Each row below holds a small network's activations on one input, seen along a few directions.
In each table, some parts of the input vary, and every possible input appears once, in random order.
A made-up example of a description, with smaller parts first: one of 6 places along a line, together with either a single point or one of 9 places along a line or (one of 2 separate values, together with one of 5 places around a ring).
Shared parts are said once, and a part with two or three values counts as separate values.
In the rows, 128 means zero.

Other details of the inputs vary at random and push rows far along two fixed directions, the same in every table; ignore that.
To show where, the next rows are all for the same input, with only those details redrawn:
[122 151 101 114 113 133 140 126 115 155 111 156 128 126 103]
[112 124 159  83 123  78 140 124 137 158  79 128 136 110 123]
[131 110 166 115 138  82 117 131 148 151  97 114 132 108 129]
[131  93 196 108 146  57 111 133 161 151  86  97 135  99 141]
[110 137 137  83 115  94 148 122 126 159  84 142 134 116 114]
[124 129 139 109 125 102 130 128 133 154  99 133 131 115 118]

Table:
R1: [138 136 100 149 129 162 122 128 120 117 151 139 125 137 126]
R2: [146 119 122 166 140 149 105 134 133 115 156 120 124 130 135]
R3: [139 110 145 155 141 127 112 134 139 114 148 107 125 128 141]
R4: [126 135 114 140 122 146 134 127 121 121 145 132 127 136 127]
R5: [146 115 130 172 141 142 107 136 137 114 159 111 123 130 137]
R6: [151  96 159 159 154 118  95 135 152 112 143  97 127 119 151]
R7: [127 135 119 130 124 138 126 128 120 123 135 129 125 131 128]
R8: [119 137 123 104 118 113 142 124 127 154  99 149 134 120 112]
R9: [138 113 137 154 141 134 113 132 137 112 150 112 126 131 140]
R10: [133 141 104 148 124 156 126 131 118 121 150 132 123 136 123]
R11: [130 139 105 141 125 153 128 128 115 116 148 133 122 140 124]
R12: [136 108 153 139 141 115 113 131 144 117 132 108 131 122 145]
R13: [147 117 124 173 140 150 109 135 134 111 163 116 124 134 135]
R14: [119 139 120 114 119 133 137 125 119 126 126 133 128 131 127]
R15: [150 114 132 165 147 142 100 136 135 110 154 109 122 131 138]
R16: [123 133 119 126 126 139 134 125 122 118 137 131 126 136 130]
R17: [127 110 169 108 137  79 122 130 149 152  92 116 134 107 131]
R18: [116 129 144  94 122  93 140 125 133 155  87 136 134 115 120]
R19: [137 103 162 146 145 110 111 134 146 114 139  98 127 123 147]
R20: [117 150 102 106 111 128 148 123 115 156 103 160 131 126 104]
R21: [115 146 118  97 113 114 145 124 120 158  97 151 131 121 108]
R22: [122 143 108 129 117 148 139 127 113 121 142 136 124 139 122]
R23: [134  99 178 120 145  75 112 132 157 150  96 107 134 104 136]
R24: [113 141 116  97 114 135 151 119 116 124 117 145 131 136 126]
R25: [119 131 129 118 124 128 137 126 123 121 131 125 127 134 130]
R26: [123 148  97 117 113 136 143 124 116 152 111 161 131 127 103]
R27: [106 165  91  87  98 130 162 120 102 160  95 170 129 129  96]
R28: [138 131 107 151 132 158 120 129 122 114 152 132 124 138 128]
R29: [158 120 106 188 146 172  97 136 131 106 174 123 121 138 132]
R30: [125 139 115 132 121 142 132 129 118 123 137 130 125 133 125]
R31: [144 117 133 152 143 136 107 133 137 115 146 115 126 128 139]
R32: [133 139 107 150 124 153 127 131 118 120 152 130 122 137 124]
R33: [109 141 125 103 112 124 151 123 115 127 120 132 129 133 125]
R34: [113 148 106 101 112 143 150 121 109 124 123 146 129 140 121]
R35: [114 119 158  89 125  81 140 123 140 157  82 130 138 110 125]
R36: [108 150 104 105 107 143 157 120 110 129 124 149 131 136 120]
R37: [138 122 128 150 137 139 115 131 130 114 149 116 123 133 135]
R38: [107 152 106 102 106 140 157 122 105 126 125 145 126 140 118]
R39: [118 127 133 118 122 125 141 125 125 121 129 126 130 132 133]
R40: [133 138 102 151 127 160 125 130 118 115 157 134 122 141 124]
R41: [122 128 135 123 126 125 133 128 129 123 129 122 130 128 133]
R42: [125 132 121 119 125 136 134 124 125 121 128 135 131 131 131]
R43: [122 142 104 117 117 151 144 121 115 121 131 147 130 139 123]
R44: [144 112 138 159 143 133 103 134 141 116 148 110 125 125 141]
R45: [143 133 102 160 134 165 114 131 121 113 159 132 122 140 127]
R46: [121 126 131 124 127 129 134 126 127 119 134 124 128 134 133]
R47: [148 121 119 161 141 153 107 133 131 112 154 122 123 134 134]
R48: [120  93 209  85 142  39 122 129 161 154  69  95 138  96 143]
R49: [118 142 114 105 117 137 144 122 113 123 121 140 127 136 124]
R50: [130 121 132 131 134 133 125 127 130 116 135 123 129 132 136]
R51: [144 106 149 160 145 124 105 135 145 116 146 102 127 122 144]
R52: [123 130 136 109 123 103 133 128 130 154  98 135 131 116 117]
R53: [132 106 166 120 139  84 119 131 150 150  97 116 135 108 131]
R54: [146 119 129 155 141 139 105 134 134 115 148 115 124 128 137]
R55: [120 131 124 118 124 133 139 123 123 120 131 131 128 135 131]
R56: [130 129 125 135 130 137 122 129 128 121 138 126 127 130 132]
R57: [139 113 142 154 138 129 116 132 139 116 146 111 127 128 140]
R58: [ 98 159 101  86 101 140 166 118 100 128 118 152 128 143 115]
R59: [122 134 115 127 124 142 137 123 120 118 138 135 127 137 129]
R60: [102 150 111  89 104 133 164 118 111 130 113 150 134 135 121]
R61: [117 148  96 119 114 155 148 121 110 121 138 149 127 143 120]
R62: [137 113 147 150 139 123 114 133 139 117 143 107 126 126 141]
R63: [158 116 114 182 147 163  97 136 134 108 168 120 122 134 135]
R64: [132 133 108 147 128 154 128 128 122 115 152 133 125 140 127]
R65: [134 133 117 135 129 142 122 129 122 119 138 129 124 132 129]
R66: [130 102 173 115 142  95 118 128 146 118 115 100 131 120 149]
Changing only one part turns R66 into R47. The same change can be made to R34. Which row results? -> R45
Describe the family of inputs behind these rows. -> one of 6 places along a line, together with either one of 2 separate values or one of 9 places around a ring
Change only the choice among 2 separate values in R8. List by row number the other rows that result. -> R26
Change only the choice among 2 separate values in R35. List by row number the other rows that result. -> R53
List by row number the other rows that have the place on the line of 6 in common with R15. -> R7, R11, R27, R30, R33, R38, R48, R49, R58, R65
Change only the place on the line of 6 in R41. List by row number the other rows that result. -> R10, R30, R36, R51, R60

Table:
R67: [161 117 139 169 153 127  76 146 137 127 140  98 120 115 130]
R68: [ 85 106 189  70 117  69 180 115 143 124  99 108 148 130 148]
R69: [184 100 118 220 163 147  77 143 160 150 159 131 125 117 113]
R70: [144  99 146 154 144 128 110 128 158 112 139 118 141 117 155]
R71: [106 110 173  41 138  72 135 112 137 133  61 128 142 115 146]
R72: [110 117 175  52 137  68 130 121 140 138  67 119 137 115 135]
R73: [165 116 112 228 151 148  83 151 146 146 170 115 119 119 114]
R74: [164  89 144 181 159 132  85 138 163 123 140 117 140 111 146]
R75: [ 78 185  59 103  75 166 206 117  78 135 141 176 127 161  92]
R76: [161 113 127 227 147 144  79 151 142 128 189  95 112 122 133]
R77: [149 113 123 221 144 151 100 146 141 122 192 102 116 131 130]
R78: [107 176  50  84  94 197 169 104  94 120 125 193 133 149 115]
R79: [124 153  89 125 121 173 139 124  99  92 158 137 116 162 122]
R80: [ 85 185  63 116  75 170 192 123  73 131 151 166 119 162  96]
R81: [134 102 155 171 143 127 117 132 153 120 162 106 132 128 142]
R82: [119 192  35  80  97 179 158 116  80 157 103 209 120 148  71]
R83: [ 83 115 182  20 122  73 163 105 129 109  72 116 137 125 161]
R84: [118 174  42  95 102 200 157 111  95 132 117 200 136 145 104]
R85: [121 107 170  48 140  69 129 113 139 147  54 139 138 112 135]
R86: [143 174  73 147 107 156 127 137  98 167 125 164 114 129  79]
R87: [115 123 180  55 124  52 134 123 133 162  50 116 133 101 123]
R88: [164 103 138 192 153 107  92 144 156 163 129 119 122 105 112]
R89: [101 108 181  41 134  72 139 109 140 119  75 115 139 117 160]
R90: [100 111 192  53 131  71 142 121 139 112  91  97 132 123 155]
R91: [123  99 171  71 132  68 142 118 157 156  55 145 154 100 134]
R92: [ 89 200  45 100  72 164 181 123  73 172 115 193 123 143  73]
R93: [146 128 125 170 139 154  99 140 121 103 171  96 114 131 136]
R94: [ 91 104 186  38 122  84 174 106 138  97  78 114 148 132 167]
R95: [178  93 134 160 165 139  80 132 158 129 122 133 132 115 137]
R96: [130 149  78 175 117 162 134 133 119 141 164 148 122 134 110]
R97: [141 120 159 168 135 121 103 146 134 114 159  82 114 121 141]
R98: [146 113 117 157 152 165 104 125 121  75 169 112 117 152 149]
R99: [ 90 188  49  84  82 168 191 111  92 166 108 208 140 145  79]
R100: [132  86 172 139 142 109 131 125 154  91 138 101 142 131 165]
R101: [147 106 125 176 141 161 111 130 143  97 169 120 132 130 149]
R102: [155 102 168 163 155 107  80 142 149 114 146  75 120 112 151]
R103: [161 115 156 189 149 120  81 150 146 121 161  81 115 113 144]
R104: [151 125 135 192 136 147 106 147 122 102 183  88 109 138 135]
R105: [106 132 184  71 117  55 140 131 133 158  68 106 134 103 127]
R106: [112 157  92 156 100 158 146 134 100 134 166 138 116 144 109]
R107: [141  97 152 136 147 141 111 124 148  92 142 109 132 128 164]
R108: [166 122 110 207 139 136  85 147 133 161 151 126 111 117 101]
R109: [100 104 190  83 128  65 151 118 161 144  93 111 147 110 147]
R110: [118 164  84 131 106 173 150 128  86 102 160 134 117 156 114]
R111: [116 167  77 100 112 165 141 120 100 121 133 159 122 146 112]
Changing only one part turns R104 into R86. The same change can be made to R75. Which row results? -> R88
Changing only one part turns R107 into R78. The same change can be made to R83. Which row results? -> R89
Describe the family of inputs behind these rows. -> one of 5 places along a line, together with one of 9 places around a ring
Start at R108 and move only the place on the line of 5, one step at a time. The first step leads to R92. Which rows follow, in order? -> R76, R106, R80
